[ 94  25 122 188  26]  k994
[ 94 188 128 122  25]  k679
[147  25 122 108 136]  k949
[122 171  94  26 172]  k120
[105 134 131 100 140]  k745
asked: [ 94  25 122 188  26]
k994
perm: [ 26 188 122  25  94]
k994
asked: [94 26]
k120
asked: [122 171  94  26 172]
k120

[201 122  48 186]  k5
[115 166 192  41]  k692
[166 120  49 196]  k323
[201 122  48 185]  k400
[193 117  52 173]  k839
[201  94 122  93]  k930
[166 115  93 193]  k925
[178 127  50 184]  k445
[166 120  51 202]  k787
[183 201  49 186]  k588
[185 108  59 195]  k142
perm: [ 41 115 166 192]
k692
asked: [201  94]
k930
perm: [122  48 186 201]
k5
common k930 k925: 
[93]
asked: [166 120  51 202]
k787
perm: [184 178 127  50]
k445
common k930 k588: 
[201]

[ 93  97 129  80 150 169 129 102 141 134 133 128 118  45  94 121 143 111
 142 124 122 117 154 158 126 133  77 151  61 142 107 136  93 102  81 102
  86 161 131 148 128 144 107 124 196 105 159 147 102 151  91  88  74] : k311
[138  77 168 160  90 166 130 143 115 133 177 100 140 155  96 114 128 158
 126 156 105  97 109 160 117 123  86 148 136 161 165 143 158 112 166 172
 145 136 134  86 121 150 146 143  86 112 124 121 118  75 145 151  77] : k429
[137 133 150 132 132 126 129 128 133 115 119 126 134 106 121 105 136 125
 127 136 119 144 138  94 115 129 108 121 116 124 109 128 113 134 103 132
 141 110 140 131 126 130 127 159 120 145 139 120 137 119  98 161 126] : k413
[141 138 174 144 150 121 128 132 138 100 114 127 142  93 121  85 143 111
 123 140 107 161 152  75 104 123  89 114 109 119  87 126  94 139  78 143
 149 102 148 148 121 131 131 183 102 157 159 113 151 103  78 177 126] : k623
[ 98 182  81  93  50 156 139 109 139  92 153 123 163  43  54  99 121 196
 138 179 105 175 100 141 123 117 132 115  63 229  88 153 115 148 136  91
  97 165 136  87 109 120  89 156 189 153  73 142 155 137  85 100 114] : k245
[ 86 102 161  93 111 142 105 107 122 159 124 129  93 128  87  81 133 107
 102 134 150 144  91 136  77 154  45 102  97 131 148 121  80 143 142 196
 151 117  94 118 151  61 169 128 102 124 141 126  74 129 147 158 133] : k720
[129 128 139 137  70 153 135 129 127 107 164 109 159  98  73  92 129 177
 126 179 100 142 103 156 113 113 102 127 102 192 123 149 136 133 145 140
 133 139 142  86 110 138 121 167 123 141 103 122 144  89 107 148  95] : k251
[137 132 150 133 132 125 129 128 132 114 155 127 134 106 121 107 135 125
 128 136 119 143 137  94 114 128 108 123 115 124 109 127 113 132 103 133
 141 110 140 133 124 130 128 161 120 145 139 120 136 120 100 162 125] : k948
[ 96 182  79  87  52 156 138 107 141  93 148 126 163  43  55 106 121 196
 140 178 113 175 100 145 126 118 133 117  64 229  90 153 117 148 136  90
  91 165 133  92 110 120  89 145 195 147  73 146 154 148  90  92 119] : k283
[140  75 173 160 104 164 128 143 114 135 177 101 132 155 109 120 131 146
 125 147 109  95 113 160 119 127  87 151 136 143 165 138 158 107 166 172
 148 132 132  90 126 150 146 135  85 108 133 120 112  75 145 151  79] : k199
[130 151 133 127  88 132 135 126 135  99 137 119 158  78  83  89 132 164
 125 169 101 161 115 103 111 113 112 117  92 175  99 142 115 143 116 124
 135 126 144 106 112 128 113 178 137 156 110 122 155 108  86 155 118] : k9
asked: [138  77 168 160  90 166 130 143 115 133 177 100 140 155  96 114 128 158
 126 156 105  97 109 160 117 123  86 148 136 161 165 143 158 112 166 172
 145 136 134  86 121 150 146 143  86 112 124 121 118  75 145 151  77]
k429
perm: [124  80 129 124 122  61 158 128 142  77 133 147 150  91  45 134 154 159
 136 142  81  93 141 107 126 151 133 148 111 102 107 105  86  88 143 129
 117 144  74 169 102 121 151 128 161 102 196  93  97  94 102 118 131]
k311
asked: [136  77 154  45 102  97 131 148 121]
k720

[136 142 156  66 143 185 133 168 100 138 112 101  92 116 116 154  74 175
  82 152 102 142 102 158 160 202 105 167  87 101 160 120 112 116 105 121
 146 128 126 131 142  94  82  95 135  78  84] = k518
[189  60  99 156 107 190 142 133 175 161 158 108 132 110 142  70  93 105
 116 128 117 106 151 162 104 164  73 145 164 106 119 153 126 117 121 125
 159 126  99 120 108 126 126 138  74 157 163] = k237
[ 87 111 133 138 142 129 186 126 131  72 176 117 143 102 105 131 188  76
 145 167 152 132 106 118  88 117 108 129 139 138 117 150  61 146 129  99
 123 129 119 138 139 108 125 131 137  96  95] = k84
[156 112 167 175 158 115 123 117 150 108 111 116 127 132  99 147 114 134
 121 173 160 124 125 181  93 189 119 143 152 134 120 167  91 133 164 140
 122 121 132 119 147  81 134 143  82 128 149] = k963
[146 138 138  96 150 131  88 167 132 139 129 126 125 111  61 129  95 123
 108 186 117 131 129 129 118 108 142 117 117 131 145 188  76 137 143  87
 105 139 132 176 102  72 119  94  99 152 106] = k75
[157 123 100  87 133 167 132 138 112 168 100 108 120 160 107 147 123 185
  96 174 118 101 140 191 118  97 151 110 101  95 159 105 159  68 119 117
 106 124 127 153 102  89 162 112 165  85  85] = k225
[ 87 107 103 187 141  99 107 126 116 123 134 103 135 140  99 122 166  96
 121 122 164 132 108 140 106 169 184 173 161  83 104 138 146  95 160 116
 108 119 135 152 117 126 158  95  79 127 144] = k955
[139 130 218 172 151 160 138  77 116  92 181 113  60 166 135 147  87 165
 140 149 136 185 127  98 173 152 148 149 143 100 137 126  91 119 135 125
 159  88 161 146 117 141 146  97 164 149 115] = k432
asked: [ 87 111 133 138 142 129 186 126 131  72 176 117 143 102 105 131 188  76
 145 167 152 132 106 118  88 117 108 129 139 138 117 150  61 146 129  99
 123 129 119 138 139 108 125 131 137  96  95]
k84
perm: [ 99 152 106 146 138 138  96 150 131  88 167 132 139 129 126 125 111  61
 129  95 123 108 186 117 131 129 129 118 108 142 117 117 131 145 188  76
 137 143  87 105 139 132 176 102  72 119  94]
k75
perm: [ 76 137 143  87 105 139 132 176 102  72 119  94  99 152 106 146 138 138
  96 150 131  88 167 132 139 129 126 125 111  61 129  95 123 108 186 117
 131 129 129 118 108 142 117 117 131 145 188]
k75
perm: [145 161 121 119 126 151 125 126 163 159 132 162 157 116  93  74 164 104
 142 153 175 164 110 106 190 108 189 128 126 105 142 156 108 117 138 126
 120  70 133 106  99 158  60  99 117  73 107]
k237
asked: [138 112 168 100]
k225
asked: [136 142 156  66 143 185 133 168 100 138 112 101  92 116 116 154  74 175
  82 152 102 142 102 158 160 202 105 167  87 101 160 120 112 116 105 121
 146 128 126 131 142  94  82  95 135  78  84]
k518

[123 126 134 125 128 129 124 131 127 129 133 108 125 123 124 130 131 132
 123 122 121 126 127 126 131 130 125] -> k300
[133 124 121 130 122 126 131 129 132 127 123 125 125 131 124 130 127 128
 125 126 129 124 108 131 123 134 126] -> k415
[125 125 123 128 132 121 125 108 131 122 123 124 124 126 130 130 134 133
 129 131 126 128 124 129 127 126 131] -> k221
asked: [123 122 121 126 127 126 131 130 125]
k300
perm: [131 130 125 123 126 134 125 128 129 124 131 127 129 133 108 125 123 124
 130 131 132 123 122 121 126 127 126]
k300
asked: [133 124 121 130 122 126 131 129 132 127 123 125 125 131 124 130 127 128
 125 126 129 124 108 131 123 134 126]
k415
perm: [129 126 131 128 124 131 121 132 131 127 125 122 125 127 124 126 108 125
 123 126 133 123 124 134 130 130 129]
k415
perm: [134 126 133 124 121 130 122 126 131 129 132 127 123 125 125 131 124 130
 127 128 125 126 129 124 108 131 123]
k415

[146 122 177 121] -> k589
[121 146 176 122] -> k753
[122 147  67 172] -> k43
common k43 k753: 
[122]
common k43 k589: 
[122]
perm: [121 122 146 176]
k753

